U: [-21.0   7.3  54.2  -6.6 -50.7   7.3 -88.2  22.4  26.1  -6.6   4.2 -17.3
  37.8  21.6   7.2  13.2  21.2  -9.9]
A: [-21.0   7.3  54.2  -6.6 -50.7   7.3 -88.2  30.0  26.1  -6.6   4.2 -17.3
  37.8  21.6  24.2  -3.6  21.2  -9.9]
S: [ 11.9 -15.2  -2.1   2.3 -18.7 -19.7  21.8  24.5  24.2  -2.7  32.2 -36.0
   8.4  -2.4 -70.3  -5.7   5.1  30.1]
G: [-10.4  61.5  -4.4 -25.7  49.6 -16.0  -7.5  25.3  27.5 -20.9 -15.3  32.6
  -1.9  14.4  -7.4  48.1 -14.4  -8.2]
after: [-7.5]
[25.3]
q: [-21.0   7.3  54.2  -6.6 -50.7   7.3 -88.2  30.0  26.1  -6.6   4.2 -17.3
  37.8  21.6  24.2  -3.6  21.2  -9.9]
A
after: [22.4]
[26.1]
after: [8.4]
[-2.4]
after: [-14.4]
[-8.2]
after: [-15.3]
[32.6]

X: [-42.7  17.8 -40.8  32.7  25.1  42.0 -56.7 -17.6 -53.2 -15.3 -53.0  49.8
  12.5 -20.7 -43.2 -27.0 -59.5  40.9  44.9  15.6]
E: [ 51.5  58.6  45.1  62.4  55.6  62.6  12.0  63.7  58.2  54.7  42.6  56.6
  61.3  54.4  54.6  45.9 -14.7  53.7  59.9  65.9]
M: [-59.4 -49.8 -44.4 -57.2 -52.7 -54.1  -1.9 -53.4 -44.6 -58.8 -43.5 -61.3
 -68.4 -40.1 -53.3 -48.1  10.4 -45.8 -58.5 -53.3]
D: [55.4 34.4 57.3 44.7 58.9 52.5 49.5 68.6 62.1 61.6 58.5 44.9 60.9 62.6
 58.4 46.4 45.3 50.4 50.9 55.8]
P: [-52.7 -53.2  -3.9 -61.3 -47.7 -63.9   5.1 -36.9 -55.3 -73.3 -11.6 -62.4
 -52.9 -29.7  -8.5 -17.7   8.6 -59.4 -65.3 -65.3]
Y: [-46.3 -49.2 -62.8 -54.1 -57.8 -60.5  -6.2 -48.5 -50.8 -38.8 -56.2 -48.9
 -60.7 -60.1 -57.8 -52.3  22.0 -57.7 -68.8 -59.5]
after: [58.6]
[45.1]
after: [44.7]
[58.9]
after: [-53.4]
[-44.6]

W: [-42.7   9.5  -2.4 -56.0  24.0  21.0  33.4   0.7 -32.4  -1.9  14.9   7.8
  11.3  12.7  -1.0 -12.1  28.0  -2.2   5.1  26.3   3.8  10.1 -14.5  10.5
   6.9  17.3   7.1 -24.2  10.1  13.1 -23.2  -1.7  18.2   1.9 -23.3 -28.4
  55.4 -32.1   4.4 -19.6  10.6  -6.6   3.8   6.3   0.6  -1.4   9.1  -0.4
  18.5  10.7]
B: [-31.2  -5.1   6.7  -4.9  18.6 -16.7 -14.8 -12.2 -14.6   3.9 -42.7   0.2
   7.5 -21.0   5.4   7.5 -13.9   0.5  37.6 -26.9  -8.0 -11.2   4.7 -17.9
  12.4  -7.1  57.3  -2.4 -15.8  -6.6  20.1  28.3 -64.0  39.1 -25.8  58.6
  10.4   3.7   1.9   8.1  27.4 -23.9 -19.4  -5.0  17.0  -1.8  -5.5  22.5
  -3.0  14.8]
V: [ 27.1  -4.4  -4.2   1.8  45.7  39.0  53.2  -2.7   3.0  -6.9 -17.4  -6.7
 -27.9 -52.6   1.1 -15.5  27.9 -12.1  46.4 -32.5 -18.2  -7.5   1.3   8.8
 -35.6   7.4  -0.9  -9.2 -46.8   2.7  20.3  16.6 -20.9  -6.3  15.7 -13.6
   3.2  -2.8   8.9  -2.9   7.0  -6.0 -14.0 -10.3   5.8   1.3   8.5  -7.5
   2.6  20.6]
T: [-42.7   9.5  -2.4 -56.0  24.0  21.0  33.4   0.7 -32.4  -1.9  14.9   7.8
  11.3  12.7  -1.0 -12.1  28.0  -2.2   5.1  26.3   3.8  10.1 -14.5  10.5
   6.9  17.3   7.1 -24.2  10.1  13.1 -23.2  -1.7  18.2  -8.2  -0.3 -35.4
 -42.5  30.0  16.9  -8.8  -5.0  12.1  22.3 -14.4  -6.9 -18.7  11.9  -1.7
   2.5 -24.0]
K: [-21.9 -19.9  -5.9 -51.2  24.0  18.8  -6.2   6.0  -0.9  -9.7 -23.4   6.2
 -20.1  -6.8 -13.1  -8.8   8.1  -5.2 -46.9 -27.3   3.8  -4.3  11.4 -14.4
  67.0  12.5  35.6  35.6 -23.7  -6.1  22.8  25.4  28.0 -38.5  26.1 -11.0
   3.7 -23.3   8.0   6.6  28.3  12.4  -8.7  12.1 -14.8  12.2  -8.7  18.5
 -16.3  19.6]
Q: [-21.9 -19.9  -5.9 -51.2  32.1  18.8  -6.2   6.0  -0.9  -9.7 -15.1   6.2
 -20.1  -6.8 -13.1  -8.8   8.1  -5.2 -46.9 -27.3   7.0  -4.3  11.4 -14.4
  67.0  12.5  35.6  35.6 -23.7  -6.1  22.8  25.4  28.0 -38.5  26.1 -11.0
   3.7 -23.3   8.0   6.6  28.3  12.4  -8.7  12.1 -14.8  12.2  -8.7  18.5
 -16.3  19.6]
R: [ 40.8  -4.6  17.9  54.5  11.0  31.3 -75.8   8.4   6.0   1.0  47.3   0.9
 -47.5  -2.9  41.5 -30.7   7.5  -3.7  -3.8  50.4  -8.0  -8.8  -3.8  -0.2
  18.8 -19.0  -9.0  10.0 -21.2   7.6  -4.1 -40.0  18.3  29.0  13.2  40.9
  11.1  -6.2   1.9 -18.9 -13.2  -3.7   7.9   3.0  -4.9   7.5   9.0  15.9
  25.6 -13.5]
after: [-2.8]
[8.9]
after: [-19.6]
[10.6]
after: [-13.9]
[0.5]
after: [57.3]
[-2.4]

Z: [42.6 -1.3 43.9  8.6  0.0 11.3 -0.6 32.1 79.7  1.2]
F: [-1.0 -1.3  8.5  1.1  1.1 38.8 62.0 38.7 22.5 -0.2]
J: [ 0.7  2.0 14.0  1.6  2.8  2.3  8.6 -0.2  5.9  1.2]
L: [-1.0 -1.3  5.0  1.6  1.1 38.8  0.8  0.9 15.1  2.9]
N: [22.3  3.8 24.1 45.7  0.0 25.1 -0.6 29.3 82.7 -0.2]
C: [-1.0 -1.3 33.4  1.6 33.3 38.8  0.8  0.9 15.1  2.9]
after: [33.4]
[1.6]
after: [22.3]
[3.8]
after: [2.0]
[14.0]
q: [42.6 -1.3 43.9  8.6  0.0 11.3 -0.6 32.1 79.7  1.2]
Z

luf: [ 36.3 -39.5 -61.5 -20.0  -0.4  18.1 -34.9  -8.4  29.8   2.5   9.6 -14.6
 -18.3   8.0  12.6 -12.3   2.0  13.0  -4.1   6.2 -39.7  -3.1   5.8  33.3
 -26.3 -60.6 -15.9  66.4 -82.1 -15.6  -8.4  50.8  40.4  17.7   9.9  13.7
 -14.8 -50.7  66.1 -80.1  27.8  27.8   9.5]
davo: [-39.8  30.9  59.5  20.5   3.4 -29.4 -22.1  46.3  28.4 -32.5  14.4  30.2
 -57.0 -19.3  60.8 -23.8 -18.3   5.9  57.1 -48.0  36.9  -6.4 -47.1   3.7
  50.9  20.8 -57.9 -27.2 -28.8 -52.3   4.4   3.2   5.2   9.1   6.6   4.9
 -27.8  58.1  19.5  -2.8  -7.0 -29.9  33.4]
Gepib: [ 23.3 -18.9 -47.4 -23.6   6.2   3.4 -19.3 -15.8  37.5  -5.6  -7.7  -6.9
 -33.6  -1.4  17.4  -1.4 -11.7   4.8 -16.9   8.9 -21.0   5.1 -53.2   3.9
 -37.2 -60.2 -29.1  52.1 -52.4  -6.3  -8.5  23.4  58.7  11.0 -18.9 -20.9
 -23.1 -27.9  54.7 -61.9   2.8  28.8   7.6]
Zaga: [-23.7  29.8  30.5  41.9 -52.4 -33.0   8.0  20.8  31.5 -27.2  22.0   6.7
 -59.6  -9.1  65.7   9.8 -56.6  -1.7  34.5 -71.7  -0.8 -43.2 -58.0   8.4
  12.4 -51.8 -60.8  35.0  -1.3 -42.3 -13.5  -1.0  -7.7  20.7  19.9  20.0
   3.4  34.6  14.1 -14.2  32.1   7.4 -11.2]
duva: [  5.0  -3.3 -56.2 -37.2  -7.9 -22.1 -69.7 -46.9  40.4 -32.0 -43.9  33.1
 -23.1 -48.2  60.4  22.1  -3.4  51.5 -58.3  18.6   6.7  45.4 -40.7  11.0
 -19.9 -18.8 -54.8  28.3 -41.8 -16.5 -64.4  27.4 -21.2   7.8  13.3 -33.8
  -8.2 -19.9  61.8 -52.7  29.8   8.4  -0.3]
pafan: [ -5.9  63.3  38.6  38.7 -31.1  -5.8  33.6  23.1  25.2 -25.0   9.6  33.0
 -25.6 -21.7  55.6  14.8 -44.5   2.5  63.6 -36.1  11.2 -28.9 -56.6  38.1
  13.6 -26.9 -43.2  16.9  10.7 -16.3 -10.1 -16.4 -15.9  12.0  28.8  -4.1
  -1.5  11.9  19.3 -16.7   8.9  -0.5   2.3]
sigaz: [-27.5  32.9  59.4  33.3  23.1  -3.4  -4.2  34.3  20.3 -34.8  14.9  34.7
 -57.1 -41.3  55.0 -30.1 -10.5   3.2  59.2 -34.7  39.0 -15.1 -46.4   6.5
  46.0   2.1 -60.8 -23.0 -21.3 -50.1  18.1  16.3 -11.8  19.6  27.6  14.1
  -6.8  59.5  27.6  13.6 -12.2 -24.0  39.2]
kuve: [-39.2  31.5  19.6   9.8 -11.7 -37.6  -2.3  32.4  30.4 -22.1  16.3  25.2
 -62.7 -25.7  60.4   1.9 -20.5 -11.0  56.3 -33.9  21.6 -18.8 -43.0   5.8
  46.2 -20.7 -48.2  -8.0 -18.0 -54.3  20.1  21.5  10.1  16.3  55.1  25.5
  -9.7  41.9  30.4 -11.3 -11.5 -25.5  20.9]
dumuk: [ 25.6 -13.6 -41.9 -16.8   3.9  10.5 -12.4 -19.7  34.3  -3.3 -13.2 -10.4
 -31.6   0.1  24.6  -2.6 -15.5   7.0 -10.8  20.7 -27.4  14.9 -46.5  11.8
 -36.9 -65.7 -28.3  46.6 -52.7  -4.2 -14.3  29.8  61.3  19.1 -26.6 -19.9
 -27.0 -16.4  55.3 -61.7   3.4  32.1   5.0]
vebu: [ 26.0 -16.4 -57.3  -8.5 -17.1  19.9 -44.0  -6.2  25.1  18.9   0.5  -6.6
 -26.8  14.6  23.7   6.2  -4.1  26.9 -11.3  14.2 -32.0   6.9  -0.9  34.3
  -4.5 -56.5 -25.6  47.7 -85.8 -17.8  -5.1  48.0  38.9  28.9  -2.1  17.4
 -31.3 -50.5  65.1 -65.7  22.5  48.8  22.4]
tuk: [ 25.3 -19.5 -45.2 -14.5  10.1   7.3 -33.4 -20.8  23.1  -7.9 -10.1  -8.7
 -29.8  -3.4   7.5 -11.3 -14.6   3.1 -38.5  17.5 -23.9  12.7 -45.0   8.6
 -27.1 -64.7 -36.9  47.9 -67.5 -13.6 -12.5  26.2  43.9  46.5 -19.6  -8.9
 -27.2 -37.9  59.9 -65.9  -1.0  23.0  -9.1]
after: [-27.8]
[58.1]
after: [46.6]
[-52.7]
after: [-57.3]
[-8.5]

Mav: [-55.0  -1.0 -63.3 -48.3 -67.8]
tuva: [-66.3 -60.9 -55.1  57.7 -28.5]
Popob: [ 60.8  61.2  44.6 -50.0 -15.0]
difa: [ 61.0  61.1  50.4 -45.1  14.4]
tepu: [-55.8  -3.3 -64.7 -49.7 -69.0]
rede: [ 61.0  61.1  50.4 -45.1  68.1]
guso: [ 59.9  60.4  47.0 -50.3  -5.7]
lemar: [-68.9 -60.8 -54.8  58.2 -24.4]
linok: [ 34.4 -40.6  60.8  63.7  67.8]
Kosil: [ 75.4  72.9  55.1 -61.7   4.6]
after: [-55.8]
[-3.3]
after: [-40.6]
[60.8]

zedet: [ 33.8   8.5 -75.8  81.9 -78.6  15.6 -82.3   2.0 -15.9  23.8 -40.3 -13.1
  -8.0 -30.0  35.4 -59.0 -44.4  69.8  64.3 -57.1 -42.9  56.4  14.3   8.0
  24.5 -14.5  58.7  39.8  75.6  -6.2  -1.2  61.4  14.4 -69.4  13.6  10.7
 -74.7  78.5  85.7  77.2  -3.5  75.7  21.2  67.2   9.2  36.0 -47.2 -29.6
 -65.8 -10.5  64.2 -13.3]
vavi: [ 33.8   8.5 -75.8  81.9 -78.6  15.6 -82.3   2.0 -15.9  23.8 -40.3 -13.1
  -8.0 -21.8  35.4 -59.0 -44.4  69.8  64.3 -57.1 -42.9  56.4  14.3   8.0
  24.5 -14.5  58.7  -3.4 -68.1  -6.2  -1.2  61.4  14.4 -69.4  13.6  10.7
 -41.0  -3.7 -17.0 -55.4  34.3  -7.6  16.0  87.1 -72.9 -83.4  50.2 -50.0
 -26.1  85.3 -61.3  39.9]
sel: [ 33.8   8.5 -75.8  81.9 -78.6  15.6 -82.3   2.0 -15.9  64.2 -40.3 -13.1
  -8.0 -21.8  35.4 -59.0 -44.4  69.8  64.3 -57.1 -42.9  56.4  14.3   8.0
  24.5 -14.5  58.7  -3.4 -68.1  23.9  -1.2  61.4  14.4 -69.4  13.6  10.7
 -74.7  78.5  85.7  77.2  -3.5  75.7  21.2  67.2   9.2  36.0 -47.2 -29.6
 -65.8 -10.5  64.2 -13.3]
q: [ 33.8   8.5 -75.8  81.9 -78.6  15.6 -82.3   2.0 -15.9  23.8 -40.3 -13.1
  -8.0 -30.0  35.4 -59.0 -44.4  69.8  64.3 -57.1 -42.9  56.4  14.3   8.0
  24.5 -14.5  58.7  39.8  75.6  -6.2  -1.2  61.4  14.4 -69.4  13.6  10.7
 -74.7  78.5  85.7  77.2  -3.5  75.7  21.2  67.2   9.2  36.0 -47.2 -29.6
 -65.8 -10.5  64.2 -13.3]
zedet
q: [ 33.8   8.5 -75.8  81.9 -78.6  15.6 -82.3   2.0 -15.9  64.2 -40.3 -13.1
  -8.0 -21.8  35.4 -59.0 -44.4  69.8  64.3 -57.1 -42.9  56.4  14.3   8.0
  24.5 -14.5  58.7  -3.4 -68.1  23.9  -1.2  61.4  14.4 -69.4  13.6  10.7
 -74.7  78.5  85.7  77.2  -3.5  75.7  21.2  67.2   9.2  36.0 -47.2 -29.6
 -65.8 -10.5  64.2 -13.3]
sel
after: [23.9]
[-1.2]
after: [-50.0]
[-26.1]
after: [16.0]
[87.1]

Sule: [-39.5  31.1  41.8 -53.6 -34.6 -75.3 -15.7 -61.4 -51.6  21.1   6.7 -62.0
  27.1 -46.2]
kesoz: [ 68.0 -32.2 -48.6  33.1  22.7  38.6   9.5   6.2  11.1  21.1  17.7  39.1
 -43.9 -25.6]
bepof: [ 68.0 -32.2 -48.6  33.1  22.7  17.6   9.5   6.2  11.1 -38.7  17.7  39.1
 -43.9 -25.6]
muga: [ 68.0 -32.2 -48.6  33.1  22.7  38.6   9.5   6.2  11.1 -38.7  17.7  39.1
 -43.9 -19.8]
ruvi: [ 62.4 -31.0 -50.1   9.1  -1.5  19.9   8.2   9.0  11.7 -24.1  12.9  68.4
 -33.8 -34.1]
after: [41.8]
[-53.6]
after: [-1.5]
[19.9]

